These are the activations of a small neural network, seen along a few directions. Each row is one input.
Each table varies a few parts of the input and shows all the possible inputs, shuffled.
A made-up example of a description, with smaller parts first: one of 3 separate values, together with either a single point or one of 11 places around a ring or (one of 4 places along a line, together with one of 5 places around a ring).
Shared parts are said once, and a part with two or three values counts as separate values.
In the rows, 128 means zero.

Other details of the inputs shift rows strongly along two fixed directions, in all tables alike. That doesn't count.

Rows:
r1: [127 123 124 128 122 124 123 121 126 125 131]
r2: [123 125 126 121 130 129 133 120 131 133 122]
r3: [126 126 129 130 118 127 118 122 125 126 128]
r4: [123 130 127 127 130 132 134 119 131 127 124]
r5: [110 121 111 154  87 214 183 192 126 222 222]
r6: [132 131 122 133 133 128 122 119 125 128 131]
r7: [121 123 127 121 128 127 131 125 137 135 120]
r8: [121 129 125 127 131 129 131 125 137 124 121]
r9: [131 133 122 128 128 124 121 124 125 132 123]
r10: [131 128 123 129 132 126 122 119 125 132 129]
r11: [126 125 123 124 119 122 123 129 126 128 127]
r12: [124 121 125 128 120 121 121 126 131 127 129]
r13: [133 123 129 133 127 132 129 127 131 123 121]
r14: [127 127 120 127 121 123 124 131 126 124 128]
r15: [129 125 123 126 132 122 120 127 131 136 128]
r16: [122 132 127 123 125 129 132 124 130 132 118]
r17: [125 125 122 132 123 124 123 129 132 120 131]
r18: [134 126 129 129 123 132 130 128 124 126 118]
r19: [131 128 120 130 136 126 124 124 125 130 131]
r20: [123 127 123 124 133 129 133 121 131 127 122]
r21: [135 130 125 132 127 134 131 130 125 120 120]
r22: [123 129 124 120 126 128 133 125 131 134 118]
r23: [125 119 125 125 122 120 122 129 131 129 129]
r24: [131 135 121 132 128 127 122 126 126 130 126]
r25: [131 126 121 126 134 124 122 120 125 134 129]
r26: [127 126 121 132 125 126 125 123 126 118 133]
r27: [135 125 125 133 131 135 132 124 126 118 124]
r28: [133 124 125 133 129 133 130 129 131 120 121]
r29: [125 125 125 131 122 123 122 127 131 122 130]
r30: [121 129 128 127 128 130 132 124 137 129 121]
r31: [129 126 120 129 133 124 121 128 131 131 128]
r32: [122 130 132 125 124 134 128 119 131 132 120]
r33: [123 130 124 127 132 133 134 120 132 123 124]
r34: [131 131 119 133 135 129 124 122 126 126 133]
r35: [123 134 124 127 125 131 133 123 131 128 118]
r36: [134 122 130 130 128 133 131 123 124 126 124]
r37: [125 121 121 128 124 121 123 130 131 124 130]
r38: [129 127 124 129 130 123 120 124 131 134 127]
r39: [121 126 125 124 131 127 132 127 137 130 121]
r40: [123 135 122 127 127 132 133 125 132 125 119]
r41: [135 124 127 125 125 129 130 129 125 127 116]
r42: [135 121 125 130 132 131 132 125 125 122 123]
r43: [134 152 214 114 155 112 137 161 114 115 156]
r44: [126 128 124 127 118 123 123 127 125 126 127]
r45: [127 126 124 132 123 126 124 122 126 121 133]
r46: [127 130 123 131 119 125 123 127 126 122 128]
r47: [132 120 130 130 126 130 129 127 130 127 120]
r48: [131 131 121 125 129 123 122 127 125 135 125]
r49: [133 118 128 127 127 129 129 129 131 130 120]
r50: [127 123 121 128 126 123 125 125 126 122 132]
r51: [127 148 204 108 156  97 134 161 115 115 168]
r52: [127 131 120 131 121 125 124 129 126 119 128]
r53: [120 152 208 107 157 105 142 162 126 122 157]
r54: [133 120 126 130 129 130 130 131 131 125 121]
r55: [130 131 128 131 128 130 117 120 125 134 127]
r56: [123 131 122 123 128 129 133 127 131 129 118]
r57: [135 126 124 129 127 132 131 131 125 124 119]
r58: [135 125 129 133 129 134 131 122 125 121 124]
r59: [129 130 123 133 131 126 121 126 131 131 130]
r60: [131 136 119 132 131 127 122 127 126 126 126]
r61: [130 130 120 133 133 126 121 126 132 127 129]
r62: [135 120 128 127 129 131 131 124 125 128 123]
r63: [131 132 119 128 131 125 123 128 126 130 125]
r64: [135 129 127 132 124 134 131 128 125 122 119]
Description of these inputs: one of 4 separate values, together with either a single point or (one of 3 separate values, together with one of 5 places around a ring).
Changing only the choice among 4 separate values turns r42 into r20. The same change can be made to r47. Which row results?
Answer: r53
Changing only the choice among 4 separate values turns r35 into r24. The same change can be made to r56. Which row results?
Answer: r63
Which other rows does r49 become when the choice among 4 separate values takes its other values? List them by row number.
Answer: r7, r15, r23
Which other rows does r34 become when the choice among 4 separate values takes its other values? List them by row number.
Answer: r26, r27, r33
Which other rows does r7 become when the choice among 3 separate values takes its other values? List them by row number.
Answer: r2, r22
Which other rows does r18 become when the choice among 3 separate values takes its other values? List them by row number.
Answer: r36, r47
